Each row below holds a small network's activations on one input, seen along a few directions.
In each table, some parts of the input vary, and every possible input appears once, in random order.
A made-up example of a description, with smaller parts first: one of 2 separate values, together with either a single point or one of 11 places along a line or (one of 4 places along a line, together with one of 5 places around a ring).
Shared parts are said once, and a part with two or three values counts as separate values.

Other details of the inputs shift rows strongly along two fixed directions, in all tables alike. That doesn't count.

Table:
R1: [-33  13 -30 -13 -10 -12  29 -22 -60  79 -22]
R2: [ 28 -43 -17  41  18  11   6  35  65  14   9]
R3: [-26 -33 -30   5  12  16 -17 -32  37 -43  10]
R4: [ 29 -62 -30  22  16  32  13  -2  22 -37 -35]
R5: [-26 -35 -33  -1  49  14 -42  21  25  10   1]
R6: [ 32 -23 -36 -22  19 -23  -1 -23  60 -28 -23]
R7: [-82  65  -7 -22  17 -38   0  14 -56  32   5]
R8: [ 83  15  74 -26 -11  30   1  15 -19  63   5]
R9: [-19 -17   3  60  29  -4 -20  19  26 -32   1]
R10: [ -7  -9 -42  37  -8  -6  29  19  32 -13  28]
R11: [-58  42 -28 -13 -37 -24  70  -9 -66 -10 -14]
R12: [  6 -34 -46 -33  25 -50   3  -9  35  -4  -8]
R13: [-90  40   9 -33  -8 -31  28  25 -40  29  40]
R14: [-95  18   6  -3   3   9  24  23 -55  61  23]
R15: [-52  63 -40 -37  -4 -41  39  16 -45  49  15]
R16: [ 43  21  41 -48 -59  46 -43 -49  -1  27 -12]
R17: [  5 -36 -46  31  32  17  20 -25  22 -15 -19]
R18: [ 46 -10  49 -42 -36  41 -55 -31 -25  58 -20]
R19: [ 48  42  92  -9 -45  13 -34  18   8  18  17]
R20: [  0 -41  -2  50  12  30 -30  17  47 -27  11]
R21: [-33 -29 -15  22   0  -5 -15  31  61  -9  37]
R22: [ 77   1  56 -29 -27  53   3  13 -13  73  15]
R23: [ 59  36  79  -6 -43  28 -28  -1 -42 -37  15]
R24: [ 53  10  57 -12 -72  59 -29  -6 -33 -21  33]
R25: [-47  27 -32  41 -20  10  62  12 -84  14   9]
R26: [-86  61  -1  16 -38 -28  27  10 -40  -1  33]
R27: [ 75   6  33 -30 -73  52  11 -23 -23   2 -16]
R28: [  5 -20 -17 -36  33 -16 -52  20  52 -25  17]
R29: [-48  71  -9  37 -15 -41  61  15 -50  15  12]
R30: [ 48 -25  -8  29  27 -15  12  20  16 -73   7]
R31: [ 46  11  54  -8 -41  70 -33 -48 -23  18 -15]
R32: [-91  37  -8 -14 -37 -18  33 -12 -65 -27  -7]
R33: [ 51  28  66 -22 -24  36 -47 -42 -21  28 -43]
R34: [-85  25  -5  -7  12 -36   2 -19 -73  51 -25]
R35: [ 76  25  46 -12 -70  34   3  15  19  53  31]
R36: [-36 -11  10  46  29 -15 -14  33  29   2   9]
R37: [-89  28   4  23  -8  -3  28 -12 -84  -7 -34]
R38: [ 49  26  94 -48 -21  17 -30  14 -11  25  22]
R39: [ -1 -22  10   7   4 -18 -28  33  75 -32  35]
R40: [-89  61  -6 -11   0 -37  15 -34 -53  14 -27]
R41: [  7  -9 -30  27   4 -28  22  22  47 -38  22]
R42: [ 41   3  53 -33 -74  60 -25 -27 -25 -15  -7]
R43: [ 42  13  72   6 -52  57 -35  14   6  50  17]
R44: [  7 -19 -11  51  35 -22  15  38  43   8   0]
R45: [  6 -31 -35  58  16   9  17  21  33  -8   6]
R46: [ -2 -29 -58  -8  17  -7  11 -25  45  -6 -16]
R47: [ 45  24  37 -59 -41  45 -57   1  -6  43  21]
R48: [ 41 -26 -28   2  63  -9 -22  25  36  10 -17]
R49: [-24 -39  12  10  59 -10 -17  32  23  -1  10]
R50: [ 39 -53 -23  -2  51 -27 -17 -11  29  11 -35]
R51: [ 42 -12 -25 -17  57 -29 -17  25  45  -9  -4]
R52: [-92  54 -18 -28 -22 -32  17 -33 -42  13 -13]
R53: [  1 -36 -53  12  34   7   7 -22  33   7 -39]
R54: [  8 -23 -20  12  27 -20  29   0  10 -61 -32]
R55: [-31 -39 -31   9  33  15 -28 -26  31  -8 -32]
R56: [ 12  -9 -29  17  40 -26  21 -25  26 -44 -19]
R57: [-87  40  -2 -27   5 -55   6 -21 -64  33 -12]
R58: [-84  62   0   6  -3 -25  27 -35 -65  -8  -9]
R59: [ 36 -14   3  27  27 -32   7  37  67 -16  12]
R60: [ 39 -32 -20  31  44   3   4 -26  30 -30 -32]
R61: [-32 -45 -12 -15  25   0 -10  28  41  -4  40]
R62: [  5 -24 -63 -18  32 -10  -3  22  40  13  15]
R63: [ 15 -23 -33  17   7 -20  24  21  13 -68  21]
R64: [-54  41 -45  -7   7  -3  34  16 -59  80  -3]
R65: [  8 -22 -36  17  48 -17   3 -21  27  -3 -49]
R66: [ 30 -38  -9 -27  31 -23  13  34  59 -11  30]
R67: [-64   6 -10  39 -13  23  17  10 -67 -13  15]
R68: [ 49  16  55 -75 -50   4 -51 -32 -13  27   0]
R69: [ 14 -11 -18  63  32 -12  16  26  27 -18  -5]
R70: [ 44  -6  63 -12 -56  75 -29 -24 -38  -1 -29]
R71: [ 60  19  79  14 -37  48 -34  -3 -51 -16   4]
R72: [ 46  26  59  -3 -75  51 -32  -5   2  10  35]
R73: [  7 -34   3  28  43  12 -32 -29  29 -45 -25]
R74: [-57  62 -14   7 -33 -44  64  29 -23  42  31]
R75: [  9 -29  -5  -1  62   0 -58  22  34  -5 -10]
R76: [  8 -22  -8  -6  53 -39  23  36  34  -5  14]
R77: [-79  47  -5   7 -33 -18  29   8 -73 -32  34]
R78: [ 87  25  49 -54 -28 -10 -16 -28 -21  44 -24]
R79: [ 74   8  48 -51 -45  39   7  11   1  59  36]
R80: [  6 -35  11   5  22  -3 -22  -4  22 -83 -28]
R81: [ 28 -31 -41   4   7  13  14 -30  40 -27   1]
R82: [ 20 -29 -21  53  33  -5  18  20  -7 -47  -5]
R83: [-92  18 -29 -34 -23 -28   5 -25 -52  50   7]
R84: [  6 -16 -42   1  19 -21  23 -25  36 -45  -4]
R85: [  2 -50 -58 -24  21 -27   2 -12  34  13  -2]
R86: [-82  66  12  34 -16 -32  23  10 -49   0  19]
R87: [ 37 -47 -14  27  32   8  11   1  15 -49 -46]
R88: [  3 -25  -9  -7  14  -3 -26 -30  47 -66   3]
R89: [ 10 -37 -45  28   1   4  25  17  11 -50  27]
R90: [ 82  46  49 -39 -31   9  -6 -39 -10  24 -40]
Description of these inputs: one of 2 separate values, together with one of 5 places around a ring, together with one of 9 places around a ring.
- The inputs of R32 and R42 match in every part but the place on the ring of 5. If R68 is changed in the same way as R32 into R42, which row does it become? => R83
- The inputs of R57 and R18 match in every part but the place on the ring of 5. If R51 is changed in the same way as R57 into R18, which row does it become? => R64
- The inputs of R31 and R73 match in every part but the place on the ring of 5. If R20 is changed in the same way as R31 into R73, which row does it become? => R9
- Change only the place on the ring of 5 in R29. List by row number the other rows that result. => R10, R41, R45, R69
- Change only the choice among 2 separate values in R4. List by row number the other rows that result. => R70
- A walk changes only the place on the ring of 5. It starts at R65 and steps to R53. List the rest of the walk in order. => R46, R6, R90
- Change only the place on the ring of 9 in R19. List by row number the other rows that result. => R7, R23, R38, R40, R57, R58, R80, R86

Table:
R91: [ 44 -40 -20  12  27   8  -4   0  30 -33 -20]
R92: [ 79 -15  30 -25  -9  29 -39 -25  17 -25 -24]
R93: [-47 -17 -49   6  29 -36  19 -14   4 -39  -8]
R94: [ -3  45  42   0 -46  15  16  12 -53  44  15]
R95: [ 33 -16   8  -5   4  -5 -28   7  44 -42  13]
R96: [-40  44   8 -15 -29 -15  28  -9 -42   7  -2]
R97: [-23  36 -14 -34   1 -23  25   6 -29  89   1]
R98: [ 43  20  51 -20 -40  30 -28 -33 -30  18 -24]
R99: [ 20 -53 -45  21  38 -14  12   0  50 -49  -4]
R100: [ 30 -40   2  17  10  24 -23  18  37 -13   9]
R101: [-27  53   0   7 -29 -10  36  14 -39  20  22]
R102: [-41 -12 -43  26  21 -28  41  16  18 -23   1]
R103: [ 59  18  44  -2 -39  36  -7 -21 -25  30 -19]
R104: [-53 -22 -45  40  40  -6  16  11   6  -7  -5]
R105: [ 95 -11  54  -1 -18  31 -28  14  34  -8  18]
R106: [-70  34  -5   6  -3 -25  23   8 -35   3  21]
R107: [ 24   9  42 -16 -36  35 -40  -6 -12  14   6]
R108: [-61  30 -28 -41  13 -41  10  -5 -23  69  -3]
R109: [-17 -57 -20  12  48 -13 -25  21  54 -52  10]
R110: [-46  -6 -12  10  18   7  -5 -11  -5  -5  -8]
- What do these inputs look like to the network? => one of 2 separate values, together with either a single point or one of 9 places around a ring
- Change only the choice among 2 separate values in R96. List by row number the other rows that result. => R102

Table:
R111: [ 33  -7  18  -2   2   5 -13  -3  18 -11  -4]
R112: [-23 -15 -20  11  19  -8   2  -4   2 -16  -6]
R113: [ 11   1  11 -10  -6   6 -11 -11  -8  -4  -8]
R114: [-38  11 -16   8  -3 -18  21  11  -8  -3  12]
R115: [-15   8 -17 -12  10 -18  15   5 -12  31   0]
R116: [ 12  11   0  -6 -14   1  10  -8  -6   3  -6]
R117: [ -2  21   5 -18  -4  -6   6  10 -16  36   9]
R118: [  3  11  15  -7 -17   3  -1  -1  -3  -1  11]
R119: [13  1 14 11 -5 12  0  3 -6  2 -3]
R120: [  7   9  12   9 -11  14  -1   6 -10   3   6]
R121: [-20 -16 -30  -7  21 -11  -3  -7  17  14  -9]
R122: [-34  13 -17  16   5 -15  21  11 -12  -1   9]
R123: [ 15   9   5   2 -11   1   9  -3  -8   4  -1]
R124: [ 18   0   8   7 -10  13   0  -2  -8   2  -4]
R125: [  3 -27  -9  -8  17  -2 -23   6  39   4   7]
R126: [13 10 14 -4 -8  3 -7  0  1 -4  5]
R127: [-18  13 -17   6  -6  -7  26  -5 -16   3  -3]
R128: [ 34 -13   5   7  -1  10  -5  -1  13  -9  -2]
R129: [ -3 -27 -10   7  29  -9 -14   2  24 -29  -8]
R130: [ 35  22  49 -13 -46  35 -13  -4 -23  18   8]
R131: [  8 -18  -2   0  17  -5 -19   4  26 -27   2]
R132: [ -9  18   0   3 -20  11  18  -8 -30  15  -5]
R133: [ 33 -10  15   1 -11  11  -9   7  22 -13  12]
R134: [-12  22   3 -15 -17  -1   8 -17 -28   9  -8]
R135: [-16  -9 -18  21  16  -8   8  12  10 -15   8]
R136: [ -5  21  -1   1 -21   7  21  -9 -28  15  -3]
R137: [  8 -25  -7  -5  28  -6 -21   2  35   8  -7]
R138: [-15  -5 -18  13  15 -16   7  13  14 -17   6]
R139: [  2 -27  -1   5  10   6 -17   4  26 -26   7]
R140: [ 79  -5  55 -23 -24  36 -46  -8  17  -8  -1]
R141: [  8   3   8 -14   1   4 -19   0   9  26   2]
R142: [ -1 -28 -10  20  25   0  -6   8  23 -24  -6]
R143: [ -5 -25 -10  12  24  -1 -15   6  24 -28   2]
R144: [-34   9 -15  20   9 -13  24   7 -16   3   0]
R145: [-31  20  -9   9   1 -19  24   5 -19   6  -2]
R146: [-19 -15 -25  -3  24 -15  -6  -2  15  16  -7]
R147: [-19  23  14 -12 -22  -2   2  -3 -23   7   9]
R148: [ 24 -16   5  -6  -1  16 -14 -14  11 -14  -9]
R149: [  8  10   2  -9 -12   3   5 -14  -7   1  -6]
R150: [  2 -31 -17  16  22   1  -6   3  20 -24  -7]
R151: [ -7  19   6 -21 -13  -6   9  10 -15  36  14]
R152: [ 20 -20 -11   6  14  -7  -4   3  27 -21  -4]
R153: [-15 -10 -21   8  17 -16   7  -2   9 -16  -4]
R154: [ 53  24  44 -33 -24  15  -9  -1 -15  47  -1]
R155: [-14  -7 -14  -5   6  -3   0 -11  -3 -12 -10]
R156: [-11  24  16  -8 -10  -5   3  -7 -25   9  -5]
R157: [ 21 -23 -19 -16  21  -6  -3   2  28   8  -4]
R158: [-12  23   7 -10 -14  -6   5 -12 -29  10  -6]
R159: [-20  18  14 -10 -20   3  -1  -3 -24   5   7]
R160: [ 28 -13  21   0   4  14 -20  -4  12 -12  -7]
R161: [-37  10 -18   8  -5  -1  22  -7 -29   6  -7]
R162: [-29  19  -8  13   0 -15  26   5 -21   8   0]
R163: [-44   8 -16  19   7  -6  14   9 -18  -2   4]
R164: [ 10 -25  -2  14   5  10  -8  12  25 -21  10]
R165: [  6   6  11   5 -17   9   5   6  -3   1  13]
- What do these inputs look like to the network? => one of 5 places along a line, together with either one of 2 separate values or one of 9 places around a ring
- The inputs of R132 and R119 match in every part but the place on the line of 5. If R127 is changed in the same way as R132 into R119, which row does it become? => R162
- Which other rows agree with R147 in the place on the line of 5? List them by row number. => R114, R118, R125, R130, R133, R139, R151, R159, R164, R165
- Change only the place on the line of 5 in R141. List by row number the other rows that result. => R121, R125, R137, R146
- Change only the choice among 2 separate values in R154. List by row number the other rows that result. => R137

Table:
R166: [-32  26  -9   8  -5  -6  23  -4 -38  29  -9]
R167: [-28  25  13 -12 -16   5  -2 -14 -42  25  -8]
R168: [ 26 -20  -3  -3  10  -9  -8  15  37 -20  14]
R169: [-14  39  20  -6 -15  -9  12   1 -32  23   2]
R170: [ 22 -23 -11 -15  18  -9 -12  -9  30 -23  -9]
R171: [ 19 -24  -4  22  -3  12  -2  -4  21 -58  -2]
R172: [-83 -19 -48  30  43 -32  13  17  10 -16   6]
R173: [ 31 -31 -15  -5  14   7  -7 -10  26 -10 -14]
R174: [ 70   6  37 -15 -33  32 -12  -8   5  21   0]
R175: [ 14 -29  -3   1   7   7 -17  15  37 -17  17]
R176: [ 60  14  36 -30 -29  16 -19 -13   5   9  -2]
R177: [-41  -3 -29  24  24 -18  23  11  -5   6  -3]
R178: [ 11 -32 -10 -11  12   7 -22 -10  28 -19  -6]
R179: [-40  -2 -29  26  24 -17  26  21  -6   5   6]
R180: [-42  -8 -35  14  29 -18  19  -3 -13   3 -17]
R181: [ 33 -27  -9   7   9   6  -2  14  34  -9   9]
R182: [ 12 -28  -7  -5  10   8 -22  -3  34 -18   2]
R183: [ -9  38  22  -5 -17  -7  13  11 -32  23  11]
R184: [-23  29  21  -1 -20   7   4   9 -33  26  15]
R185: [-12  37  17 -10 -14  -8   7  -6 -34  23  -5]
R186: [ 69   6  32 -19 -31  32 -15 -15   2  20  -7]
R187: [ 24 -19  -4  -4  11  -9 -10   5  38 -20   5]
R188: [-52   1 -33   5  31 -35  15  -2 -11  -8 -12]
R189: [ 12 -29  -4  -1   7   7 -19   4  37 -16   9]
R190: [-25  29  16  -6 -18   6  -2  -8 -36  26  -1]
R191: [ -2  47  39  12 -47  22  16 -15 -62  -3  -3]
- The inputs of R179 and R181 match in every part but one. If R188 is changed in the same way as R179 into R181, which row does it become? => R170
- What do these inputs look like to the network? => one of 2 separate values, together with either a single point or (one of 3 separate values, together with one of 4 places along a line)
- Change only the choice among 3 separate values in R188. List by row number the other rows that result. => R167, R180
- Change only the choice among 2 separate values in R171. List by row number the other rows that result. => R191
